Each row below holds a small network's activations on one input, seen along a few directions.
In each table, some parts of the input vary, and every possible input appears once, in random order.
Descriptions start from the smaller parts, as in this example, which fits no table here: one of 6 places along a line, together with either a single point or one of 9 places along a line or (one of 3 separate values, together with one of 5 places around a ring).
Shared parts are said once, and a part with two or three values counts as separate values.
In the rows, zero is written as 128.

Other details of the inputs vary at random and push rows far along two fixed directions, the same in every table; ignore that.

Table:
R1: [ 72  99 132 123  91 209 152 168 185  80 129]
R2: [186  68 171 199 108 139 140 129 117 166  91]
R3: [159  84 181 210 107 115 132 154 104 152  96]
R4: [145 135  98 107  77 174  82 161 143  85  92]
R5: [146  94  82 105  71 161 114 158 168 107  92]
R6: [185 135 168 209 113 151  90 114 115 147  89]
R7: [107 157 106  43 166  83 129 134  93 114 159]
R8: [153 122 184 143 195  55 170  89  65 184 157]
R9: [126  79  89 113  68 134 125 193 152  96 103]
R10: [143 154  84  42 157 117 129  84 129 122 146]
R11: [146 121 179 147 189  48 166  96  72 180 155]
R12: [ 97 125 104  50 148  63 151 151 103 113 160]
R13: [ 96 197 179 180 206 109 136  48  99 186 175]
R14: [138 138  95 113  75 163  79 167 145  83  94]
R15: [ 81  98 135 115  93 213 154 163 181  83 128]
R16: [150 113 159 155 187  44 163  80  96 193 154]
R17: [ 92 109 189 244 126 163 155 133 163 134 138]
R18: [ 95 108 197 241 131 162 158 122 158 143 136]
R19: [ 68 136 138  64 179 145 186 100 145 114 189]
R20: [116 152 109  39 164  93 133 132  92 116 153]
R21: [149 120 171 227 112 118 100 159 100 137 102]
R22: [190 117 155 212 111 152 103 100 136 156  85]
R23: [132 100  72 121  68 147 112 169 171  99 102]
R24: [154 161 143 174 184  59 128  53 113 179 147]
R25: [141 114 154 163 179  37 159  91  99 185 156]
R26: [145  88 172 226 104 102 129 165 106 142 106]
R27: [117 135  68  56 141  81 138 113 146 127 149]
R28: [ 79 158 111 127  82 211  97 159 159  91 111]
R29: [177 114 187 202 121 147 112 138  89 152  94]
R30: [134 142  91 119  75 159  79 173 145  79  98]
R31: [181 122 154 220 112 142 102 101 137 156  89]
R32: [ 98 159 102  51 161  75 124 142  96 109 160]
R33: [135 125  74 123  73 159  93 156 167  86  97]
R34: [140 128  82  37 152 105 147  97 134 136 146]
R35: [125 109  94  37 149  86 159 125 120 130 150]
R36: [134 128  77  44 146  99 143 104 141 132 144]
R37: [ 73 190 114  64 165 151 132  93 124 125 167]
R38: [ 77 161 105 133  81 205  97 167 161  87 114]
R39: [ 98 150 118 108  89 235 103 146 144  97 113]
R40: [139 173  99  37 164 111 117  94 107 117 154]
Each input here is: one of 5 places along a line, together with either one of 2 separate values or one of 6 places around a ring.
Q: Changing only the place on the line of 5 turns R36 into R5. The same change can be made to R37. Which row results?
A: R13
Q: Changing only the place on the line of 5 turns R27 into R23. The same change can be made to R32. Which row results?
A: R21
Q: List by row number the other rows that have the place on the line of 5 in common with R34.
A: R2, R8, R10, R19, R29, R39, R40

Table:
R41: [ 98  83  98 154  37 200 113 216 188  66  92]
R42: [124 128 116  42 171  93 161 117 125 100 168]
R43: [155 135 170 149 146 118 116 129  81 135 119]
R44: [152 131 147 145 135  94 110 134  80 157 112]
R45: [111 158 168 173 146 160 124  95 126 150 137]
R46: [ 99  65 119 152  31 211 125 230 166  76  82]
R47: [163 154 117 155 134  90  98  98 122 144 117]
R48: [175  84 133 174  85 200 129 109 161 155  80]
R49: [124 165 162 207 152 137 113  89 136 153 130]
R50: [112  91  70  16 102 110 138 186 123  97 127]
R51: [131 128  71  56 147  63 141 105 143 122 153]
R52: [108  70 123 143  33 250 126 192 196  81  78]
R53: [175 147 149 181 139 165 109  68 120 183 107]
R54: [ 69 127  58  27 111 158 147 152 191  69 148]
R55: [166 154 158 192 149 111 104  90 117 143 126]
R56: [173 137 138 185 128  84 101 114  95 176 104]
R57: [112 148 177 206 141 121 122 123  93 156 130]
R58: [129 118  73  46 149  50 148 124 117 146 150]
R59: [124 133  90  53 164  78 151 102 141 104 168]
R60: [121 117 117  38 164  81 164 134 102 113 161]
R61: [114 163 163 220 145 116 109 112 119 150 136]
R62: [154 150 163 147 155 123 115 113 103 124 131]
R63: [ 75 132 120  50 163 114 176 123 126 124 176]
R64: [108 152 172 161 147 146 130 116 102 149 140]
Q: Changing only one part turns R51 into R47. The same change can be made to R60. Which row results?
A: R43
Q: What is each input in this table made of?
A: one of 2 separate values, together with either a single point or one of 5 places around a ring or one of 6 places around a ring
